These are the activations of a small neural network, seen along a few directions. Each row is one input.
In each table, some parts of the input vary, and every possible input appears once, in random order.
Descriptions start from the smaller parts, as in this example, which fits no table here: ring(5) and (point or ring(11) or (values(3) and line(6))).
Shared parts are said once, and a part with two or three values counts as separate values.
In the rows, 128 means zero.

Other details of the inputs vary at random and push rows far along two fixed directions, the same in every table; ignore that.

Table:
R1: [152 147 116 119 128 144 128 133 125 107 124  88 134 117  91]
R2: [160 167 223 164 136 107 118 156 148 188 141 136 121 136 180]
R3: [110 131 146 137 146 135 106 137 117 141 108 115 111 125 136]
R4: [108  81  70 102 106 129 139 109 135  82 135 158 139 114 107]
R5: [168 169 212 154 136 100 124 148 144 195 146 138 113 148 166]
R6: [129 133 124 133 136 127 134 131 130 126 133 108 140 142 126]
R7: [128 123 147 128 154 107 121 132 105 150 128 117 121 130 144]
R8: [126 118 119 127 124 119 136 118 114 130 142 134 138 129 134]
R9: [135 136 145 136 111 133 137 135 157 123 128 150 132 122 132]
R10: [123 130 130 135 110 131 126 126 135 146 132 159 118 138 146]
R11: [124 112 146 127 123 122 124 137 149 120 129 149 128 116 139]
R12: [124 128 145 131 155 115 121 132 115 132 122 102 128 130 139]
R13: [105  93  42 102 132 136 144  99 103  84 133 109 151 135  91]
R14: [164 149 118 115 120 138 134 130 125 122 133 104 128 126  90]
R15: [125 142 153 133 143 134 116 140 126 136 106 116 111 124 131]
R16: [114 117  55 111  98 155 145 105 128  88 125 140 138 125  91]
R17: [124 135 144 132 134 130 114 131 122 154 121 136 107 131 135]
R18: [156 144 107 135  55 145 171 113 188 117 155 194 154 134 113]
R19: [139 140  97 136  81 144 164 113 163 110 153 149 172 136 125]
R20: [ 47  64 120 102 231 109  59 134  33 109  65  57  79 104 143]
Description of these inputs: values(2) and (point or line(4) or line(5)).
Changing only the values(2) part turns R11 into R4. The same change can be made to R9. Which row results?
> R18
Which other rows does R3 become when the values(2) part takes its other values? List them by row number.
> R17
A walk changes only the line(4) part. It starts at R8 and steps to R7. List the rest of the walk in order.
> R5, R13

Table:
R21: [110 119 202 139 178 103  86 153 103 171 103 130  79 121 170]
R22: [161 155  91 129  81 148 161 113 154 116 156 128 167 140 102]
R23: [135 142 217 145 164 101 101 155 124 183 115 136  90 125 173]
R24: [106 108  85 127 105 129 144 112 134 105 143 144 151 134 132]
R25: [164 168 183 160  87 120 148 137 180 178 159 178 138 150 166]
R26: [127 120  93 123  93 140 147 114 145 106 141 153 147 128 118]
R27: [129 132 101 138  70 145 154 112 173 115 144 184 149 135 131]
R28: [141 138  82 111 120 147 140 119 119 104 127  94 144 128  86]
R29: [147 146  96 128  81 161 151 118 164 103 131 152 144 127  96]
R30: [162 154  91 127  84 146 162 112 150 117 155 130 164 141 102]
R31: [123 128 192 133 205  96  86 151  75 167 110  72  94 122 152]
R32: [128 137 164 148 107 127 124 138 157 152 132 168 119 133 155]
R33: [ 61  56  49  88 181 129 106 102  62  68  97  87 126 106 107]
R34: [138 138 203 139 164 102 101 152 119 172 118 124  95 127 163]
R35: [135 143 228 153 173  92  98 159 117 198 126 126  93 143 185]
R36: [154 155 162 145 125 121 137 137 139 157 146 128 133 143 140]
R37: [ 79  81  75 107 141 132 113 111 104  87 106 123 124 110 119]
R38: [138 129 100 130  78 140 156 114 163 111 150 168 152 132 119]
R39: [139 142 179 125 204 109  94 155  80 154 100  57  90 125 123]
R40: [117 116  87 114 131 135 134 121 117  99 125 106 137 124 100]
R41: [115 115 197 127 195  97  82 153  90 162 101 101  83 114 160]
R42: [111 109  85 122 103 131 147 111 134 109 144 148 149 129 124]
R43: [150 146  88 119 104 149 149 121 133 101 134 104 151 131  91]
R44: [181 184 175 157  83 133 153 142 184 162 155 155 144 144 138]
R45: [ 68  70  58  98 151 136 117 107  89  75 100 119 125 109 114]
R46: [138 139 203 141 169 100 103 148 113 179 121 127  95 130 167]
R47: [136 141 125 146  83 134 153 120 168 139 157 168 153 140 136]
R48: [125 117  83 106 134 140 131 121 113  93 118  96 136 123  92]
R49: [183 181 160 147  88 136 153 139 176 151 149 147 138 143 120]
R50: [162 170 181 162  73 129 147 141 192 169 154 188 133 144 156]
R51: [146 148 196 130 189 106  97 157  99 164 105  82  90 124 136]
R52: [137 144 130 148  61 145 148 124 179 139 149 194 141 137 140]
R53: [155 159 144 159  66 133 161 123 182 154 167 187 155 153 154]
R54: [113 109  63 104 149 139 129 109  87  86 121  76 145 121  90]
R55: [143 141  99 125  84 157 148 122 164 105 131 148 143 127  97]
R56: [124 120 102 127  90 142 145 117 152 111 138 164 144 130 126]
R57: [ 95  99 178 121 220  91  74 144  64 153  94  81  82 111 158]
R58: [ 76  69  46  83 185 132 110 108  55  62  95  62 126 100  84]
R59: [ 95  88  75 108 132 136 125 112 110  87 119 124 134 117 110]
R60: [104  98  58 103 137 133 138 108  90  84 127  98 146 120 102]
R61: [ 86  78  69 100 147 133 120 111  97  77 110 112 134 112 112]
R62: [138 145 183 134 160 123 102 155 123 151 103 109  93 124 131]
What do these inputs look like to the network?
> values(3) and (point or ring(5) or line(8))
Changing only the values(3) part turns R23 into R56. The same change can be made to R41. Which row results?
> R61
Which other rows does R22 become when the values(3) part takes its other values? List them by row number.
> R30, R54

Table:
R63: [128 136 165 147 132 110 126 126 138 172 144 152 126 136 162]
R64: [ 86  73 112  96 202 106  88 139  85 101  94  75  91 121 104]
R65: [112 124 190 136 164 119  88 152 113 146  92 126  88 107 162]
R66: [131 138 219 126 220 109  64 165  60 177  85  55  70 101 139]
R67: [145 148 106 125 141 131 148 117 121 118 129 100 143 133 107]
R68: [ 82  91 114 113 156 124  93 130  99 115  92 122  93 122 138]
R69: [108 116 174 131 171 106 101 147 106 155 102 138  79 131 159]
R70: [ 87  85  35 104 129 146 147 102 135  61 125 113 160 126  80]
R71: [ 84 111 106 132 137 138 116 118 123 115 104 133 126 122 143]
R72: [112 113  99 123 102 146 149 118 142  95 122 166 138 112 120]
R73: [161 164 196 138 155 120 110 156 120 164 116  99 104 117 129]
R74: [139 135  70 116  88 154 147 116 137 102 138 125 144 141  86]
R75: [174 167 177 139 142 109 135 147 127 154 142  99 130 138 139]
R76: [154 143 189 149 130 112 125 155 164 149 146 127 131 144 145]
R77: [115 107  98 122 110 126 143 111 131 122 141 170 127 133 125]
R78: [130 118  89 132  66 138 171 107 161 108 169 181 173 136 134]
R79: [105 123 144 139 139 119 112 127 128 149 120 137 118 129 156]
R80: [157 140  59 109  85 146 165 108 144  90 144 130 153 141  83]
R81: [113 106  90 119  95 136 124 114 140 113 132 159 126 135 126]
R82: [150 150 195 147 107 120 115 145 157 167 133 163 113 119 160]
R83: [207 203 162 158  49 144 170 139 202 167 170 175 144 164 121]
R84: [127 121 110 114 145 134 119 132 100 109 123  79 138 129 115]
R85: [ 90  82  86 111 128 126 112 116 103  94 124 118 139 119 138]
R86: [107 114  83 130 107 136 164 100 142 113 144 169 154 132 127]
R87: [102  83  91 113 130 115 124 110 104 105 143 127 144 123 137]
R88: [188 193 175 157  70 148 140 145 176 182 155 158 127 161 129]
R89: [109 123  30 117  96 170 152  93 123  83 133 111 168 128  78]
R90: [114  98  85 116 108 122 130 105 124 117 144 158 128 131 122]
R91: [184 172 200 155  89 124 146 153 208 159 153 166 135 135 131]
R92: [116 109 103  97 184 126 109 128  71  96  95  63 113  97  93]
R93: [143 160 177 140 180 114 115 144 106 166 113  85 108 133 136]
R94: [183 173 199 163  63 118 150 135 195 183 173 204 136 131 160]
R95: [155 138  79 106 111 145 157 111 130  85 130 111 154 111  83]
R96: [136 138 233 127 242  80  68 174  55 182  93  36  73 120 165]
R97: [105 124  87 137  98 147 160 106 154 109 132 171 152 134 131]
R98: [ 78  86 102 116 148 126 102 125  96  96 103 109 124 114 146]
R99: [120 104 114 114 125 133 143 115 127 110 131 159 136 110 123]
R100: [ 98 100 113 106 186 128  88 134  54 115 102  47 117 116 117]
R101: [158 167 190 170  77 121 154 145 186 166 157 191 140 149 178]
R102: [127 140  77 126 113 152 149 111 132 108 132 111 154 136  96]
What do these inputs look like to the network?
> values(4) and (point or line(4) or ring(5))
Changing only the values(4) part turns R101 into R72. The same change can be made to R76. Which row results?
> R91
Which other rows does R71 become when the values(4) part takes its other values? List them by row number.
> R65, R68, R98
List by row number the other rows that have the values(4) part in common with R69.
> R64, R68, R74, R77, R80, R81, R83, R88, R90
Which other rows does R86 become when the ring(5) part takes its other values? List them by row number.
> R63, R71, R79, R97
